A small network was trained on invented records. Each row is its activation on one of them, seen along a few directions.
Records have a field called U. Each example row is followed by its value.
Records without U are marked none.
Other fields move the rows too, some of them a lot.
In the rows, zero is written as 500.
Random noise pushes rows far along 12 fixed directions. That doesn't count. These rows show it; they differ only by the noise:
[466 599 702 354 568 530 336 411 493 609 614 383 543 526 698 498 796 504
 381 577 486 351 349 560 464 536]
[351 603 560 576 539 482 415 482 683 269 399 535 818 376 515 456 453 627
 416 476 656 483 531 394 570 569]
[536 389 432 386 413 504 562 312 395 349 248 382 569 327 657 441 735 564
 372 731 519 562 576 332 654 651]
[482 659 235 393 436 594 566 358 398 376 695 327 438 436 644 329 673 571
 650 682 314 490 397 215 472 632]
[694 411 659 397 210 296 191 504 353 694 424 679 450 691 789 631 596 719
 680 662 395 326 400 828 367 251]
[343 377 493 717 377 599 503 495 544 335 404 577 660 521 550 545 536 730
 524 572 657 646 597 615 447 414]
[491 314 682 461 476 613 706 498 329 543 139 495 646 590 422 756 313 602
 603 601 525 793 786 525 447 554]
[561 662 507 324 558 509 472 538 382 548 505 511 618 515 484 566 517 520
 485 413 380 384 572 232 580 578]
[536 402 419 354 234 552 587 698 231 685 408 600 478 736 646 704 506 594
 587 412 448 354 722 782 356 205]
[566 559 645 390 594 553 376 527 325 735 633 531 495 601 456 662 674 529
 483 480 393 471 499 392 495 534]
[265 461 424 612 647 532 502 319 673 414 477 408 638 304 399 382 722 476
 375 625 835 586 646 496 629 611]
[516 419 459 596 422 478 376 412 554 112 483 469 542 436 756 366 582 623
 487 642 543 474 228 361 518 495]
[634 365 567 343 490 470 652 327 490 284 601 331 391 456 615 404 512 345
 551 653 496 388 363 434 619 606]
[465 559 517 580 419 595 551 356 528 403 540 514 617 587 557 473 555 689
 647 580 440 516 598 438 550 526]

[504 333 424 743 466 501 437 443 555 499 506 679 502 566 435 516 667 598
 486 480 665 498 670 603 654 351] -> u7
[548 342 507 638 521 494 574 492 594 355 415 557 440 685 552 446 452 396
 420 346 656 307 514 616 641 295] -> u5
[507 455 297 230 548 410 445 501 309 671 167 282 325 469 720 455 563 352
 548 718 560 550 416 557 280 435] -> u8
[509 466 379 638 605 297 321 629 512 525 382 621 498 567 354 571 403 501
 549 397 713 495 486 478 488 333] -> none
[337 447 431 598 719 679 580 578 481 473 503 352 377 654 514 478 352 383
 614 443 588 664 393 534 239 428] -> u2
[473 240 430 717 665 751 622 536 378 375 228 491 472 638 441 571 421 473
 469 413 550 830 617 248 496 462] -> u9
[581 402 749 329 557 385 498 292 508 599 252 343 502 372 486 553 340 436
 635 829 492 749 478 574 433 742] -> u1
[447 603 623 594 420 538 304 368 578 527 454 524 605 549 674 470 572 744
 614 658 373 624 416 592 375 523] -> u2
[390 534 571 716 622 527 287 768 515 502 499 687 620 694 392 651 356 583
 491 235 641 483 461 536 358 281] -> u3
[567 591 730 605 493 657 473 439 431 414 446 538 648 611 595 590 500 754
 554 545 250 666 399 266 475 617] -> u6
[674 450 571 466 467 260 365 432 511 332 506 430 365 707 750 413 521 466
 618 563 557 193 181 577 513 303] -> none
[504 284 436 698 309 368 269 479 550 372 578 692 523 181 441 508 700 695
 385 705 640 686 397 529 569 565] -> u7
[435 277 606 841 291 694 703 434 624 189 506 638 587 636 550 532 389 691
 575 462 603 594 657 710 553 323] -> u5
[615 611 552 456 395 410 531 451 618 357 830 566 513 354 360 439 235 533
 741 557 307 522 378 343 564 705] -> u9
[471 485 517 495 457 500 390 679 529 473 659 514 494 418 575 503 657 454
 223 353 579 318 340 624 484 418] -> u1
[517 430 481 584 419 439 617 346 572 595 668 581 482 374 229 492 536 550
 659 650 551 611 705 574 650 623] -> u7
[485 401 623 547 693 557 575 326 488 491 377 341 490 570 449 527 628 467
 421 583 609 642 494 402 565 578] -> none
[517 501 368 674 514 528 432 503 506 519 796 662 428 496 320 496 635 551
 478 428 477 476 496 363 623 499] -> u6
[399 809 435 548 626 463 422 432 625 473 179 549 782 575 461 448 203 647
 763 458 437 594 657 281 440 551] -> u4
[376 560 559 402 513 569 628 774 521 440 571 462 602 429 392 610  98 425
 563 356 506 607 425 534 267 547] -> u9
[519 317 642 620 446 398 398 509 558 487 699 552 337 404 437 540 438 503
 584 668 561 631 258 695 419 483] -> u8
[273 375  79 632 765 428 376 492 512 656 284 520 433 355 218 432 553 357
 514 556 907 736 709 492 429 417] -> u4
[803 375 519 488 677 278 233 364 401 531 218 635 422 556 480 523 488 407
 526 540 525 480 478 216 725 494] -> u5
[594 623 517 467 387 428 537 311 500 647 128 567 627 644 569 467 436 646
 667 548 303 481 806 436 646 520] -> u8
[497 495 552 416 281 396 435 707 431 682 581 694 550 411 379 695 386 594
 541 477 445 545 579 745 355 459] -> u4
[281 639 251 573 481 544 548 648 666 269 628 524 676 346 497 371 446 475
 382 296 683 345 513 484 490 445] -> u6
[648 390 545 660 480 458 306 390 445 555 616 562 327 539 486 502 642 616
 621 683 409 637 313 457 493 521] -> u1
[550 161 396 622 606 274 486 581 645 203 287 516 383 440 466 406 257 220
 436 434 910 412 385 658 569 306] -> u3
[612 636 355 134 423 374 603 632 395 585 575 408 401 443 543 462 270 315
 627 459 321 301 470 524 410 502] -> u2
[467 671 340 514 499 378 532 523 574 524 405 527 560 405 316 428 242 498
 648 479 402 561 615 343 503 611] -> u3

Here are new rows. What is U for each?
[596 606 580 644 463 417 428 427 722 403 624 669 561 674 521 394 559 549
 406 268 465 110 538 544 801 364] -> u3
[651 541 638 216 362 477 512 555 323 788 747 496 388 504 587 598 744 425
 382 478 322 246 460 677 511 494] -> u6
[842 412 741 346 273 437 488 615 294 579 554 717 444 681 562 696 408 559
 495 362 239 291 471 525 577 382] -> u5
[619 385 367 305 296 460 590 723 309 512 692 596 440 222 417 567 614 376
 203 364 424 363 542 410 614 554] -> u6
[346 750 296 405 434 484 330 457 462 683 474 442 577 337 603 410 737 615
 471 635 468 537 507 486 363 569] -> u5
[507 490 545 662 585 600 467 481 514 496 464 553 512 682 489 519 468 580
 603 443 475 585 508 435 506 433] -> u9
[488 441 814 461 699 731 766 250 500 514 257 236 536 665 552 530 434 442
 594 645 429 756 574 459 505 686] -> u9
[616 425 606 467 375 439 569 314 563 431 564 520 510 364 514 436 676 484
 360 595 503 411 571 541 768 614] -> u5
[462 251 620 638 148 635 653 513 480 325 543 564 517 419 564 581 544 754
 466 681 488 737 470 717 408 499] -> u8
[525 593 445 473 516 567 443 560 412 449 353 463 566 466 577 517 580 595
 379 477 398 540 458 249 492 568] -> u1
